Here are a small network's activations along a few directions, averaged over the inputs that share one value of a field.
Values that are neighbours, or in one group, have similar rows; names and order tell nothing.
(in the rows, 500 means zero)
Strong random noise was added to every row along 3 fixed directions; ignore it. To show where, here is one row again and again, with new noise each time:
[493 654 462 496 376 513 390 809 622 678 922 297 555 391 379 377]
[522 538 403 494 508 558 526 255 452 389 454 569 396 523 514 454]
[310 616 384 612 666 452 328 618 462 359 261 245 352 475 214 471]
[472 508 452 513  42 454 550 299 216 665 418 683 351 514 470 466]
[475 486 421 517 204 483 570 149 220 510 267 714 309 553 498 488]


ZIT, 12 values:
peke: [690 503 576 516 486 565 538 425 582 494 656 646 640 508 763 482]
kop: [444 350 525 422 290 495 489 504 266 529 457 693 441 482 589 611]
ruvam: [408 523 513 477 620 388 477 637 596 486 545 398 651 452 561 454]
voz: [475 401 571 506 587 593 587 711 484 599 592 401 514 483 452 612]
zul: [341 460 523 548 633 478 515 580 543 569 463 335 466 553 275 590]
mugur: [493 432 532 600 308 334 653 529 434 702 408 455 528 516 438 508]
nobeb: [663 531 537 455 577 567 411 563 576 380 666 544 507 471 562 572]
kel: [488 455 521 286 295 505 642 210 423 489 435 866 516 557 662 503]
deve: [513 636 504 436 486 502 448 459 501 525 562 499 473 468 431 433]
zumeg: [523 427 617 624 483 490 510 825 573 666 473 302 588 476 455 536]
lise: [439 386 502 575 464 393 449 608 401 496 259 580 499 552 546 550]
fetab: [594 553 575 486 390 461 423 558 618 647 611 450 624 481 519 415]
Each value of ZIT is a pair of two hidden parts, and every pair occurs once (4 first parts, 3 second parts).
- lise and peke share the first part; lise and kel share the second. Which value has the first part of kel and the second part of peke? => deve
- fetab and mugur share the first part; fetab and nobeb share the second. Which value has the first part of nobeb and the second part of mugur? => voz

GEK, 12 values:
tebug: [554 563 458 532 535 589 522 613 617 565 657 360 483 470 392 458]
dele: [458 627 509 497 308 453 511 316 404 581 558 566 411 544 440 536]
dotas: [487 409 428 429 679 591 489 409 574 364 615 616 556 532 704 492]
nafa: [470 364 551 517 493 498 608 414 417 408 301 629 441 531 588 663]
suzol: [419 476 522 559 481 498 384 742 335 475 344 506 394 519 421 564]
tam: [382 466 494 563 481 382 396 553 455 522 292 424 532 490 452 492]
zepad: [466 417 518 492 512 526 661 290 439 509 303 519 436 562 464 572]
futi: [461 487 424 470 616 507 541 462 629 536 579 432 553 506 436 411]
didot: [536 527 493 646 871 522 302 584 533 276 211 262 438 515 388 544]
nido: [437 597 459 552 490 341 330 345 409 322 124 517 377 507 355 477]
tof: [498 387 581 606 514 425 651 378 400 493 224 501 501 516 517 512]
lugif: [443 588 408 384 513 521 489 476 388 339 382 604 435 489 499 483]
Each value of GEK is a pair of two hidden parts, and every pair occurs once (4 first parts, 3 second parts).
- suzol and tebug share the first part; suzol and dotas share the second. Which value has the first part of dotas and the second part of tebug? => futi
- tof and nafa share the first part; tof and nido share the second. Which value has the first part of nido and the second part of nafa? => lugif
